A small network was trained on invented records. Each row is its activation on one of them, seen along a few directions.
Records have a field called Kegef. Each example row is followed by its value.
Records without Kegef are marked absent.
The largest differences between rows may come from other fields.
In the rows, zero is written as 500.
Strong random noise was added to every row along 2 fixed directions; ignore it. To show where, here is one row again and again, with new noise each time:
[422 499 537 353 504 452 434 620 455 382 463 492 570 512 624 342 539]
[584 369 434 395 432 586 469 371 519 385 488 460 439 234 630 264 339]
[391 640 558 545 519 356 598 635 482 466 376 569 571 499 466 658 651]
[569 450 445 509 439 532 566 375 536 435 438 505 437 221 537 450 401]

[566 546 460 557 437 538 692 394 518 517 489 556 436 381 349 616 475]	w17
[508 554 417 554 520 415 545 485 506 554 377 551 522 564 472 656 579]	w8
[584 358 443 361 505 632 429 358 533 444 620 440 438 465 595 417 418]	w6
[594 446 439 720 505 582 581 290 611 572 486 489 474 377 387 644 450]	w13
[435 631 582 551 449 513 450 524 492 592 530 494 492 639 438 661 611]	w3
[564 341 451 372 467 575 412 289 464 370 526 407 433 429 625 255 372]	w14
[559 347 467 502 451 696 426 358 591 594 610 419 344 473 574 354 392]	w9
[440 470 568 563 529 491 457 556 521 507 592 444 478 675 474 540 617]	w10
[525 425 492 461 412 486 431 491 531 476 488 434 440 522 471 459 446]	w5
[451 432 526 348 442 559 330 585 472 333 616 389 527 650 635 276 473]	w20
[473 610 494 439 524 444 479 596 502 399 451 468 538 537 474 541 510]	w18
[508 388 476 584 500 715 425 421 615 675 607 485 422 567 491 493 475]	w2
[561 404 568 304 500 614 314 585 539 494 611 471 430 666 515 297 482]	w1
[580 459 451 544 444 496 566 386 512 490 489 542 506 326 510 481 461]	absent
[425 451 552 474 488 586 412 648 499 489 576 502 540 713 429 475 546]	w15
[504 466 435 431 475 588 461 423 499 562 580 472 440 544 559 402 408]	w22
[689 430 380 504 442 640 512 302 637 473 503 422 381 236 485 350 289]	w12
[552 464 531 683 483 552 622 394 634 646 511 530 377 524 387 678 594]	w19
[484 456 580 467 525 537 480 532 551 550 552 473 497 671 531 412 608]	w19
[582 276 457 438 466 699 412 362 588 588 604 424 405 497 600 407 419]	w9
[437 435 572 437 560 606 354 434 504 516 560 443 481 627 500 374 503]	w14
[481 574 457 553 442 428 599 542 474 414 479 508 573 499 477 517 554]	w15
[599 555 414 543 495 500 610 470 583 435 413 524 460 334 430 537 474]	w12
[486 453 501 460 521 589 365 504 525 492 499 460 557 657 531 503 479]	w11
[569 628 490 539 459 426 620 529 528 514 415 574 476 507 418 633 637]	w1
[537 359 436 485 374 610 389 357 575 554 553 472 326 449 500 408 395]	w21
[492 600 510 665 481 387 595 525 522 610 408 486 490 534 269 837 603]	w5
[409 492 605 508 504 584 470 563 558 657 557 444 505 692 482 568 578]	w9
[384 585 544 604 555 499 587 509 540 725 506 557 586 617 299 789 616]	w4
[449 443 619 486 533 513 422 484 536 612 549 473 448 737 420 582 601]	w7
[453 499 628 534 506 531 537 534 563 646 506 471 506 699 401 587 672]	w19
[446 511 522 483 494 449 462 450 471 453 485 433 480 616 530 462 516]	w14
[534 484 501 572 492 539 586 435 546 473 482 465 470 411 434 574 526]	w10
[539 550 461 489 566 562 444 476 535 510 530 452 489 592 550 542 504]	w16
[584 488 487 494 488 571 542 423 521 618 580 473 518 543 458 602 447]	w17
[517 498 457 528 413 524 603 431 539 512 449 499 530 444 495 503 502]	w2
[377 672 545 626 563 395 574 656 423 593 462 561 567 677 364 687 670]	absent
[515 432 485 543 449 524 490 487 513 452 559 512 534 575 448 504 479]	w15
[445 509 501 699 543 565 608 460 584 718 507 615 471 583 261 822 573]	w4
[426 583 550 579 551 405 536 604 465 505 415 466 648 681 401 664 595]	w13
[357 590 506 562 568 448 537 573 547 607 425 575 535 663 350 714 694]	w8
[505 458 495 640 460 598 593 416 635 619 503 518 435 466 362 607 455]	w2
[403 551 548 348 560 428 428 625 445 425 584 446 545 741 612 475 570]	w6
[428 544 550 429 554 411 491 696 399 425 450 504 553 639 574 429 507]	absent
[503 545 531 494 607 590 444 533 546 541 532 523 490 656 450 627 549]	w16
[371 462 506 346 524 599 444 550 488 534 609 519 493 704 486 427 568]	w22
[563 292 481 435 476 655 445 416 534 423 584 408 410 444 498 352 441]	w10
[423 604 526 652 484 529 660 398 596 653 490 602 427 473 309 798 530]	w22
[353 680 542 455 559 430 493 663 482 411 404 540 676 685 494 533 653]	w11
[623 529 431 493 445 574 533 354 576 433 453 451 420 240 434 483 319]	w18
[569 433 485 562 478 549 507 366 510 504 469 429 539 467 431 486 409]	w13
[495 600 535 557 409 498 519 446 494 543 493 497 446 510 394 650 522]	w3
[453 582 555 415 525 447 514 535 463 451 527 451 516 589 521 533 498]	w6
[460 542 522 544 476 516 472 538 545 435 581 468 540 568 495 546 545]	w20
[530 569 451 478 523 504 490 514 540 399 449 517 511 461 525 534 534]	w18
[485 500 445 477 428 523 500 492 492 565 447 464 464 479 448 584 525]	w21
[470 515 560 508 534 592 502 513 528 617 609 529 503 631 420 606 555]	w17
[511 445 436 481 402 506 458 470 512 535 482 477 430 531 505 529 526]	w21
[551 355 547 426 492 646 404 348 584 590 588 371 386 512 538 378 413]	w7
[400 476 464 454 521 511 543 570 497 537 510 524 548 612 431 533 564]	w4
[513 549 448 482 461 581 464 438 510 487 440 440 544 460 510 467 398]	w11
[453 621 538 409 562 513 484 559 485 450 503 444 550 577 494 468 500]	w16
[434 498 529 453 466 502 430 593 458 406 567 456 555 668 523 527 607]	w20
[572 546 455 566 484 474 561 458 591 465 471 479 440 435 430 506 480]	w12
[554 437 558 372 471 576 344 529 539 527 586 438 460 637 540 354 495]	w1
[468 497 486 560 483 503 535 521 553 541 472 511 437 500 327 661 604]	w5
[409 489 615 388 468 597 301 545 517 516 643 485 500 722 526 405 582]	w3
[464 422 622 475 507 614 456 439 581 614 566 416 395 593 424 495 513]	w7
[409 557 527 567 517 431 475 475 511 617 435 509 506 647 403 629 592]	w8

Which value of Kegef does each new row have?
[404 537 505 432 517 481 367 709 450 437 586 469 637 743 613 359 579]	w15
[644 420 496 483 425 584 482 397 577 566 556 416 380 465 443 512 422]	w1
[378 527 564 375 540 505 433 688 470 534 495 482 595 782 608 472 700]	w9
[315 643 531 430 546 352 521 696 454 463 356 583 608 728 444 562 729]	w8
[455 455 577 619 510 702 475 438 616 746 579 486 408 577 408 622 542]	w9
[357 531 590 520 562 494 397 557 487 522 527 481 484 763 516 522 627]	w14
[608 555 479 511 468 503 545 447 560 513 477 511 444 439 500 533 526]	w1
[494 508 447 460 466 555 436 473 514 411 480 483 500 521 528 358 414]	w11
[450 508 577 656 553 509 521 483 563 571 544 475 513 595 416 688 619]	w10
[385 500 530 442 554 557 478 540 549 571 597 539 520 654 460 539 537]	w22
[494 375 512 507 547 645 365 354 536 536 573 438 409 559 545 429 465]	w14
[562 558 467 550 518 500 630 396 509 540 483 516 458 422 422 773 533]	w6
[397 500 536 413 473 515 412 621 509 480 538 505 557 748 583 312 531]	w2
[624 344 474 500 408 617 523 340 557 558 524 412 365 455 486 412 434]	w19
[501 501 469 548 479 475 502 576 482 490 538 476 586 613 505 579 524]	w15
[452 503 528 443 477 557 381 547 491 411 601 423 547 612 567 396 513]	w20
[447 632 567 413 529 395 500 683 515 408 424 467 594 624 474 455 552]	w12
[564 440 402 467 413 588 482 408 547 543 464 479 401 380 495 453 438]	w21
[464 538 576 456 445 558 397 523 497 573 559 455 502 657 433 566 557]	w3
[492 502 510 390 503 532 491 550 474 494 595 508 504 627 492 419 485]	w17
[344 498 528 426 518 485 366 551 510 552 517 494 507 750 477 411 594]	w8
[421 717 526 639 519 396 653 497 526 668 454 596 545 594 382 849 620]	w22
[422 556 537 487 500 423 509 571 466 432 449 432 636 604 469 443 533]	w13
